These are the activations of a small neural network, seen along a few directions. Each row is one input.
Each table varies a few parts of the input and shows all the possible inputs, shuffled.
A made-up example of a description, with smaller parts first: line(6) and (point or ring(11) or (values(3) and ring(5))).
Shared parts are said once, and a part with two or three values counts as separate values.

Other details of the inputs shift rows strongly along two fixed directions, in all tables alike. That doesn't count.

Rows:
row 1: [-37   6 -12 -25   1 -20  -9  26 -36   6  13]
row 2: [ -4 -18 -15  26  -8  -1  -7   0  66  31  -3]
row 3: [-24  10 -18 -13 -25 -13 -10  25 -35   2  -5]
row 4: [ -3  -3 -11   3  -1 -10  -2   8 -13  -3  -1]
row 5: [ 31  13  16   3  19  24  21 -26  -1  -9 -10]
row 6: [ -4   1   1  -6 -11 -14   8  14 -13   3   7]
row 7: [ -8  -6 -10   1  -5   6   0   8 -16  -3  -8]
row 8: [ 27  11  25  -1  10  20  27 -23  -1  -4  -6]
row 9: [ 35  -2  21   5  25  12  26 -22  -1 -10   0]
row 10: [ -7   3   1  -8  -2  -8   2   2 -10 -16  -1]
row 11: [ 26  24  25  -4   5  14  23 -19   4   3  -5]
row 12: [ 36  10  23   2  21  18   6 -29   2 -13   3]
row 13: [ -8   4 -11   0  -8   3  -3   5 -15  -1  -9]
row 14: [-27   8  -5 -19  -2  -4   0  21 -40  20   7]
row 15: [-16   2  -3  -9 -10 -13  -3  11  -7 -11   0]
row 16: [ 26  25  27  -9  13   4  19 -22  11 -13  -1]
row 17: [ 32   2  24   4  20   9  27 -22   0  -9   1]
row 18: [-22 -34 -27  29  -2   5 -20   1  68  10 -11]
row 19: [ 28   9  24   2  13  22  27 -25  -2  -7  -7]
row 20: [-15  -5  -6 -10   8  -9   3  15 -18  22  15]
row 21: [ 36   5  16   6  26  11  20 -22  -1 -10  -3]
row 22: [-13   0   3 -14  11   0 -10   9 -21  17  19]
row 23: [-11  10  -5  -8  -8 -12  -6   6  -2 -10  -2]
row 24: [-15  11  -6 -16 -18 -18 -19  21 -35  -4   9]
row 25: [-15   7 -10 -14 -17 -16 -21  19 -37  -7   8]
row 26: [-29   7  -9 -19 -21 -25 -10  29 -27 -11   2]
row 27: [-13  -2  -6  -3  -2  -7  -3   5  -7 -17  -2]
row 28: [-11 -31 -16  28 -10  -1  -8   4  63  29  -3]
row 29: [ 37   0  25   1  25  22  10 -27   0 -15   5]
row 30: [-18   4 -17 -11 -18 -24  -7  25 -35  -2   5]
row 31: [-11   6 -10  -3  -1  -8  -8   4  -8 -18  -4]
row 32: [ -7 -33 -16  30  -3   2  -6  -1  62  27  -5]
row 33: [ -6   8  -8  -5 -10   1   0   5 -18   1  -8]
row 34: [-22   0  -6 -13 -21 -18 -19  27 -31  -1  10]
row 35: [-13 -38 -20  32  -5  11 -29  -1  64  22  -3]
row 36: [ -3  -5 -13  -1   1   0 -22   8 -19 -10   3]
row 37: [ -4   6   4  -6 -12   1   8   6 -15   2  -4]
row 38: [ -4   6  -8  -3   6  -4  -4   0 -11 -22  -4]
row 39: [ 35  12  24  -1  18  16   8 -28   3  -9   4]
row 40: [-18 -21 -24  26  -5   1 -21  -3  71  16 -12]
row 41: [-14 -32 -15  28 -11   6 -27   2  68  28  -1]
row 42: [ -5  -1 -12  -1  -6 -13  -2  10 -15   0   1]
row 43: [ 35   5  31  -1  18  17  14 -28   3  -9   7]
row 44: [ 25  17  30  -4   4  15  28 -17   3   2  -3]
Description of these inputs: values(4) and (point or (values(2) and line(5))).
The inputs of row 1 and row 20 match in every part but the values(4) part. If row 18 is changed in the same way as row 1 into row 20, which row does it become? -> row 9
The inputs of row 2 and row 24 match in every part but the values(4) part. If row 4 is changed in the same way as row 2 into row 24, which row does it become? -> row 12
Which other rows agree with row 19 in the values(4) part? List them by row number. -> row 3, row 5, row 7, row 8, row 11, row 13, row 14, row 33, row 37, row 44
Change only the values(4) part in row 26. List by row number the other rows that result. -> row 6, row 34, row 44

Rows:
row 45: [  5 -24   0   5 -16  -3 -26  13 -17   5  11]
row 46: [-27 -10   5   1 -28   6 -14  13  27  33   5]
row 47: [-19 -33 -19  20  10  31 -29 -11  46  13 -17]
row 48: [-19 -14  -3 -27 -14 -48  -7  40 -69 -24  30]
row 49: [-25  12 -12 -16 -35 -28  -4  25 -16 -39 -13]
row 50: [ 39 -10  57  23  18  31  26 -48  90  -5   1]
row 51: [ 38 -12  -4  46   1  29   9 -29  62   3 -36]
row 52: [ -6  -8   1 -14 -16 -13 -10  26 -44  21  22]
row 53: [-15  13 -20  -4   3   7 -35   3  -1   3   0]
row 54: [ -4 -44 -27  40   2  31 -10  -3  41  25 -16]
row 55: [-19   0  13 -13 -34  -1 -21  19 -34 -13   2]
row 56: [ 26  40  28 -29  37  -7  11 -29 -46 -58  10]
row 57: [ 12  36  37 -42  39  17  38 -13 -64 -10  10]
row 58: [ 52  36  28   1  13  15  53 -35 -24  -5 -16]
row 59: [ -9 -50 -32  40  -1  25 -17   3  41  20 -20]
row 60: [ -2 -19 -22  15   8 -34 -22   7  35  -5  15]
row 61: [-29  25 -21 -23  -2 -11 -30  21 -38   0   6]
row 62: [-33  -2   8 -17 -33 -16 -16  25 -34 -25  11]
row 63: [-37 -14   7 -10 -24 -26  -8  26   6 -14  10]
row 64: [ 38  32  29 -11  40  14   8 -47  -7 -46   6]
row 65: [-12   7 -12   2 -38   2 -18  11   8 -15 -23]
row 66: [ 57 -10  41  14  17  30  10 -35  21  11  11]
row 67: [ 59  23  26   8  17  12  45 -36 -12 -45 -19]
row 68: [ -9   9 -14  -4   3 -33  -6  22   3  36  19]
row 69: [  4  -3 -24   7 -12  -9 -41  14 -15   4   8]
row 70: [ 52   0  21  27  27   4  50 -39  60 -23 -23]
row 71: [-31  41  -8 -41 -39 -30  11  31 -63  -5  -3]
row 72: [ 39  44  40 -23  -2   6  37 -25 -29 -59  -9]
row 73: [ 41  39  38  -7   1  26  40 -40  25   0 -13]
row 74: [ -3 -10   0 -11 -18  -7 -17  22 -46  13  20]
row 75: [ -3  -3 -20  11  -1 -16 -19  14  27  40  13]
row 76: [ 34  43  44 -30   6 -13  48 -20 -20 -58  -6]
row 77: [ 58  -7  45   5  23  15  22 -37   7 -17  20]
row 78: [ 69   5  28  21  37  15   9 -54  45 -18  11]
row 79: [-11  11 -11   1 -37   6 -13   8   8  -7 -20]
row 80: [ -4 -23 -31  30 -14 -15   1   8  41 -12 -28]
row 81: [-12  -5 -24  13   3  10 -47  -6  29  -3  -9]
row 82: [ -2  21 -19 -23 -15 -25 -30  30 -82  -8  18]
row 83: [-47  17  -5 -41  12 -18   9  35 -63   9  11]
row 84: [-32 -10 -16 -17   7  -2 -15   7 -37 -27   1]
row 85: [ 36   8  22  -3  26  33  37 -21 -49  -8   0]
row 86: [ 46  28  25  10  17  12  57 -38  11  12 -16]
row 87: [ -3 -46  -8  23  -7 -12 -20   8  44  11  14]
row 88: [  7  -4 -17  15  -1  -5 -25   5  27  33  10]
row 89: [-18   4 -18   9 -37   9 -13   6  37  14 -19]
row 90: [-31 -37 -20  16  17   9 -17  -7  55   1  -8]
row 91: [-32  -9 -26   4  15 -25 -28   3  39 -14   3]
row 92: [-22 -26 -20  -4   8 -23  14  26 -36 -24   3]
row 93: [-36  21 -18 -14  11 -22 -12  21   7  24   7]
row 94: [  1  -1 -17  -5  -1 -37 -25  14 -29 -26  17]
row 95: [-22 -15   5   8 -32  13 -25  10  21  14  -1]
row 96: [ 27  43  38 -15   6   3  54 -30  28  13  -8]
row 97: [-24 -41 -29  34   6  14   5   8  53  53  -5]
row 98: [-26  18 -16 -11   8  -8 -19  12   5  18   5]
row 99: [-24  -2 -19 -16  -6  -4   9  31 -83   3   5]
row 100: [ 23  27  34 -26  36   1  66  -7 -73  -1  14]
row 101: [-36   9   9 -27 -29 -16  -3  30 -32  19  13]
row 102: [-24  28 -20 -19 -20 -43  29  30 -65  10  -8]
row 103: [ 18 -13 -18  23  -2   0 -40  -3  25   6   1]
row 104: [ 23  34  54 -32  -6  17  22 -12 -55 -16  13]
row 105: [-17 -32  -8  12  -7 -16  -4  22  45  62  20]
row 106: [-11   2   0 -12  15  26  -6  -5 -22   2  -2]
row 107: [  0  -9 -28  33 -18  10  -2  -2  30  22 -27]
row 108: [  6 -25 -31  51 -17  20 -11  -9  69  23 -35]
row 109: [-28 -14 -19  -5   1  19 -26   7 -16   2  -8]
row 110: [-12 -44 -25  25   9   1   3   8  24  -5  -8]
row 111: [ 27  17  36 -11  43  43  28 -37   2   5   0]
row 112: [-10 -25  -5   4 -11 -10  -8  20  16  47  20]
row 113: [-10 -52 -31  41   7  16  -6  -2  54   8 -11]
row 114: [-20   7 -27  -3  -3   4 -45   7  -8  -6  -4]
row 115: [ 28  17  60  -6  18  18  45 -32  50  32  11]
row 116: [-47 -12 -16 -25  12 -23  -6  22 -36 -27   5]
The inputs of row 103 and row 68 match in every part but one. If row 81 is changed in the same way as row 103 into row 68, which row does it become? -> row 93
The inputs of row 92 and row 113 match in every part but one. If row 70 is changed in the same way as row 92 into row 113, which row does it become? -> row 67
What is each input in this table made of? -> ring(8) and line(9)
Start at row 96 and move only the line(9) part, one step at a time. The first step leads to row 71. Which rows follow, in order? -> row 73, row 89, row 79, row 65, row 72, row 49, row 76
Change only the ring(8) part in row 46. List by row number the other rows that result. -> row 52, row 58, row 61, row 73, row 88, row 99, row 111

Rows:
row 117: [-22  -7 -17   4 -17  -4 -10  17   5  26   1]
row 118: [-15 -11 -10   3  -2  -9  -5  12   7  23   7]
row 119: [ 20  -6   6  13  19  12   7 -21  22  -9  -3]
row 120: [ -7  -7  -5   2  -3  -5 -18   3  19  -4   5]
row 121: [-25  -8 -20   2 -20  -9  -4  25   0  23  -3]
row 122: [ 21   1  18   8  14   6  10 -23  34  -8   2]
row 123: [ 23   3  25   3  22  15  10 -25  37  16   9]
row 124: [ 26  -1  23   8  22  17  11 -23  31  21   9]
row 125: [ 26  26  17 -19   8   2  25 -10 -56 -36  -6]
row 126: [ 24  -9  18  12  23  21   7 -21  25  14   5]
row 127: [-16  27   2 -33 -16 -22  12  28 -71 -11   4]
row 128: [-17  -7  -7   0  -3 -10  -5  10  14  18   7]
row 129: [-10 -14 -18   9   2   0 -23   7   7  -4   0]
row 130: [ 28  -2  15  11  19  15   0 -25  32 -12   1]
row 131: [-11  16  -2 -26 -13 -11   3  22 -82 -12   6]
row 132: [-19  -9 -17  10 -19  -7 -20   8  27   4  -8]
row 133: [-21 -12 -29   9 -16  -5 -22  14   0  -1 -10]
row 134: [ 24  -3  11  11  16   8   7 -23  28 -13  -1]
row 135: [-17 -25 -22  16  -1   0 -15   8  19  11  -3]
row 136: [ 14   9  18   5   5  11  10 -20  34   6  -4]
row 137: [ 26  25  22 -19  11  10  24 -14 -61 -25   1]
row 138: [12 -6  4 10  3 15 17 -8 13 12 -7]
row 139: [-54 -23 -53   9 -40 -24 -47  40   2   3 -10]
row 140: [ 23   4  25   3  20  13   8 -26  41   4   7]
row 141: [ 14   8  17   5   6  13  14 -18  31  17  -1]
row 142: [ 26  29  22 -19   4  -3  24 -10 -50 -39  -5]
row 143: [ 20  37  32 -27   4  -4  32  -7 -46 -25   1]
row 144: [-27 -16 -30   6 -19  -5 -12  22  -8   6 -11]
row 145: [-12 -18 -16   9   2   3 -20   9   4   6   2]
row 146: [-17 -19 -15   7  -3  -4  -9  13   1  16   3]
row 147: [-23  -4 -18   3 -23 -15 -12  18   5  -4  -9]
row 148: [-14  22   6 -34  -5 -26   4  18 -63 -22  14]
What is each input in this table made of? -> line(4) and ring(8)
The inputs of row 124 and row 140 match in every part but the ring(8) part. If row 121 is changed in the same way as row 124 into row 140, which row does it become? -> row 143
Start at row 130 and move only the line(4) part, one step at a time. The first step leads to row 134. Which rows follow, in order? -> row 139, row 142
Change only the ring(8) part in row 133. List by row number the other rows that result. -> row 117, row 131, row 132, row 136, row 137, row 139, row 141
Change only the line(4) part in row 131. List by row number the other rows that result. -> row 126, row 138, row 146
